A small network was shown many inputs. Here are its activations along a few directions, one row for each input.
In each table, some parts of the input vary, and every possible input appears once, in random order.
A made-up example of a description, with smaller parts first: one of 6 places along a line, together with either a single point or one of 9 places around a ring or (one of 3 separate values, together with one of 5 places around a ring).
Shared parts are said once, and a part with two or three values counts as separate values.
In the rows, 128 means zero.

Table:
r1: [88 160 107 103 102 84 139 65 95 100 47 190 162 107 173 111 125 101 134]
r2: [80 194 104 132 104 46 162 56 128 137 109 147 164 77 177 114 111 123 128]
r3: [210 147 157 160 230 198 80 182 111 123 143 82 85 170 39 134 162 168 139]
r4: [81 169 85 101 109 107 147 68 99 114 93 169 171 91 196 103 113 98 98]
r5: [85 113 123 111 75 103 171 50 98 76 100 133 162 101 200 124 77 54 128]
r6: [185 116 121 193 123 195 31 195 140 172 213 117 50 186 51 147 134 157 147]
r7: [80 140 113 118 81 102 191 73 107 64 86 183 162 105 175 118 92 85 132]
r8: [226 59 198 161 162 155 106 243 175 143 153 88 119 133 104 100 113 173 99]
r9: [83 186 73 127 97 55 160 83 138 117 98 115 170 29 171 139 134 111 120]
r10: [194 85 153 63 185 132 100 200 136 178 221 117 128 191 37 173 179 184 134]
r11: [96 39 173 139 140 230 121 193 180 183 146 66 34 217 84 144 167 153 149]
Describe the family of inputs behind these rows.
> either one of 5 separate values or one of 6 places along a line

Table:
r12: [132 62 162 112 151 167 142 182 169 160 184 53 89 164 81 167 160 150 140]
r13: [78 93 130 117 70 139 164 80 109 72 68 160 139 125 191 112 89 67 129]
r14: [45 170 76 77 106 78 142 75 131 175 120 152 143 122 142 152 173 142 137]
r15: [62 91 120 137 47 119 168 94 139 104 86 140 136 100 203 116 87 73 126]
r16: [143 178 128 117 143 66 158 84 91 74 78 148 196 58 174 112 103 114 113]
r17: [206 74 167 88 161 137 99 189 123 147 191 140 139 185 76 140 133 156 124]
r18: [174 134 143 175 173 193 72 169 124 140 138 111 66 186 53 132 151 155 153]
r19: [134 211 72 132 138 94 116 62 76 94 118 149 157 92 133 130 124 98 131]
r20: [161 131 135 191 146 172 71 180 157 166 157 90 57 159 66 135 151 164 149]
r21: [127 178 121 134 117 48 158 95 125 103 95 128 192 32 184 114 100 123 108]
r22: [69 154 97 133 83 146 131 57 90 100 118 175 111 152 150 134 107 87 148]
r23: [60 171 89 59 135 96 141 65 100 151 101 178 145 142 129 148 176 126 145]
r24: [97 122 137 115 97 61 202 106 154 108 76 136 188 63 206 92 94 105 98]
r25: [204 133 136 155 164 135 82 211 155 159 177 112 116 120 77 129 147 184 113]
r26: [55 151 86 153 60 127 134 70 120 131 137 155 108 126 162 137 105 94 147]
r27: [145 66 170 95 178 188 143 171 136 134 165 73 98 191 68 164 159 141 145]
r28: [149 80 172 162 159 221 100 178 136 137 113 101 73 186 109 105 128 139 125]
r29: [216 136 144 139 190 156 82 200 121 133 159 132 126 147 65 126 146 175 117]
r30: [193 71 159 105 134 116 98 199 156 173 210 120 130 158 88 143 134 165 119]
r31: [136 77 164 178 132 200 99 189 170 163 131 81 64 159 122 109 128 148 121]
r32: [118 210 64 148 111 77 115 71 111 122 135 128 153 66 142 132 122 108 126]
r33: [113 122 144 96 121 81 200 91 122 75 59 155 191 87 194 86 98 101 103]
Describe the family of inputs behind these rows.
> one of 2 separate values, together with either one of 5 places around a ring or one of 6 places around a ring
The inputs of r28 and r31 match in every part but the choice among 2 separate values. If r18 is changed in the same way as r28 into r31, which row does it become?
> r20
Start at r19 and move only the place on the ring of 6, one step at a time. The first step leads to r23. Which rows follow, in order?
> r22, r13, r33, r16

Table:
r34: [114 92 141 119 144 162 112 167 165 187 158 82 85 171 91 149 169 158 135]
r35: [136 102 137 152 126 209 89 146 113 125 150 130 69 204 82 138 128 124 154]
r36: [124 147 105 131 101 86 144 115 140 127 159 130 148 97 139 134 112 122 122]
r37: [116 166 115 145 121 106 135 115 130 128 114 149 144 97 153 109 117 141 116]
r38: [84 115 146 124 115 136 164 86 115 104 89 131 121 144 153 126 113 95 146]
r39: [93 137 128 146 113 121 141 88 126 124 96 109 121 114 161 119 116 107 136]
r40: [92 132 121 139 107 135 135 107 129 136 105 138 127 119 173 105 113 119 116]
r41: [91 88 128 105 88 132 167 103 127 114 143 140 133 147 150 135 106 92 133]
r42: [87 88 136 105 85 133 150 111 119 114 117 152 132 138 156 142 113 102 138]
r43: [144 178 126 111 158 79 135 90 100 110 110 135 167 101 130 128 129 128 128]
r44: [197 102 170 168 157 144 116 207 160 136 147 95 124 118 100 115 117 156 115]
r45: [120 147 113 132 98 88 128 123 132 127 134 142 147 88 145 141 119 133 128]
r46: [144 124 121 175 128 192 67 149 125 148 159 112 67 172 91 136 131 130 141]
r47: [168 157 115 181 143 162 69 158 123 143 169 127 81 149 74 139 137 150 142]
r48: [76 118 126 118 121 158 168 97 116 91 77 129 122 132 153 126 127 91 135]
r49: [169 42 194 135 140 185 134 189 150 106 130 101 95 171 119 112 116 141 118]
r50: [86 141 108 140 120 143 145 98 127 112 84 108 122 102 161 120 130 102 125]
r51: [152 162 109 101 137 75 120 111 112 119 116 165 171 108 129 118 133 127 118]
r52: [117 171 121 152 127 93 141 96 126 116 104 121 138 92 141 122 120 129 136]
r53: [106 68 156 97 145 180 133 163 154 164 149 102 86 202 83 153 165 153 146]
r54: [147 151 116 93 128 76 120 114 104 119 140 156 178 95 133 142 130 135 122]
r55: [173 68 181 156 141 173 112 192 163 136 139 82 101 136 119 108 112 140 114]
r56: [151 151 107 92 132 74 137 106 112 119 165 144 179 104 127 135 124 125 117]
r57: [167 129 136 84 193 122 108 170 134 175 175 112 126 154 65 154 185 180 134]
r58: [82 109 139 117 109 150 158 105 119 116 98 159 127 149 166 112 110 107 125]
r59: [96 113 120 126 84 117 128 115 131 135 125 130 130 109 165 138 115 111 128]
r60: [126 154 104 142 105 89 127 116 137 126 109 151 142 99 139 113 124 129 125]
r61: [102 120 111 136 91 118 127 108 137 134 101 139 126 120 159 110 120 107 125]
r62: [196 162 116 141 175 151 61 150 97 134 174 140 112 157 62 141 146 153 139]
r63: [138 125 135 125 160 133 114 177 162 182 169 97 98 147 75 152 175 178 137]
r64: [100 113 112 125 87 115 144 107 139 135 151 118 131 118 159 132 108 100 122]
r65: [110 175 101 146 134 114 145 106 127 104 93 119 139 80 141 123 134 125 125]
r66: [139 182 105 104 162 102 141 99 98 100 97 132 166 88 129 129 142 126 116]
r67: [93 98 129 114 93 133 150 107 126 114 93 161 125 151 151 116 117 95 135]
r68: [226 104 164 132 189 130 111 205 129 127 150 106 154 131 92 120 127 160 108]
r69: [143 173 119 103 151 93 129 109 103 122 119 163 172 106 142 114 126 140 108]
The inputs of r34 and r63 match in every part but one. If r59 is changed in the same way as r34 into r63, which row does it become?
> r45
Describe the family of inputs behind these rows.
> one of 4 places along a line, together with either one of 3 separate values or one of 6 places along a line
Change only the choice among 3 separate values in r68. List by row number the other rows that result.
> r57, r62
Which other rows agree with r48 in the place on the line of 4? List them by row number.
> r35, r38, r41, r42, r49, r53, r58, r67
Start at r36 and move only the place on the line of 6, one step at a time. The first step leads to r45. Which rows follow, in order?
> r60, r37, r52, r65

Table:
r70: [141 56 173 113 123 138 157 173 160 131 142 106 128 143 131 126 118 133 119]
r71: [119 75 162 99 109 111 176 126 136 103 102 129 158 120 167 117 104 106 118]
r72: [180 77 174 180 142 194 108 198 150 118 139 95 85 157 101 114 110 139 126]
r73: [215 128 163 173 181 151 87 197 140 136 148 101 111 134 82 112 128 169 119]
r74: [128 86 145 170 127 219 88 169 140 144 134 105 54 187 97 130 135 131 143]
r75: [174 106 156 104 160 100 136 177 151 144 147 110 156 115 112 128 141 162 111]
r76: [134 163 104 78 143 73 137 104 107 129 140 156 177 106 126 141 144 134 121]
r77: [128 213 76 146 114 70 117 76 98 106 107 167 166 69 150 119 115 114 124]
r78: [57 140 104 157 70 140 147 67 119 103 76 148 115 116 189 106 96 81 132]
r79: [149 129 141 90 146 76 162 132 129 113 111 136 185 91 146 119 127 137 108]
r80: [98 126 111 96 133 134 122 121 131 168 166 120 108 165 94 165 166 140 148]
r81: [159 140 118 90 155 98 110 148 128 159 175 128 148 129 92 151 158 161 124]
r82: [141 179 113 152 126 84 143 102 116 90 85 136 174 51 177 97 98 114 103]
r83: [139 145 111 160 152 189 71 144 123 153 161 108 62 177 63 150 161 145 154]
r84: [200 162 125 159 177 150 61 168 118 150 176 119 104 148 63 135 146 168 132]
r85: [110 125 133 159 92 123 157 95 122 81 78 125 148 80 200 94 75 82 110]
r86: [89 68 147 105 109 162 140 142 151 158 141 118 96 176 127 139 140 126 137]
r87: [72 150 98 83 120 109 148 76 109 137 130 146 137 142 128 155 151 116 145]
r88: [67 200 74 152 87 102 127 48 102 111 97 162 122 102 152 134 122 99 151]
r89: [63 91 133 93 95 137 166 96 129 127 105 144 125 153 162 129 125 102 134]
Describe the family of inputs behind these rows.
> one of 4 places along a line, together with one of 5 places around a ring
The inputs of r73 and r82 match in every part but the place on the line of 4. If r83 is changed in the same way as r73 into r82, which row does it become?
> r88
Start at r77 and move only the place on the line of 4, one step at a time. The first step leads to r76. Which rows follow, in order?
> r81, r84
Change only the place on the line of 4 in r70. List by row number the other rows that result.
> r71, r72, r85
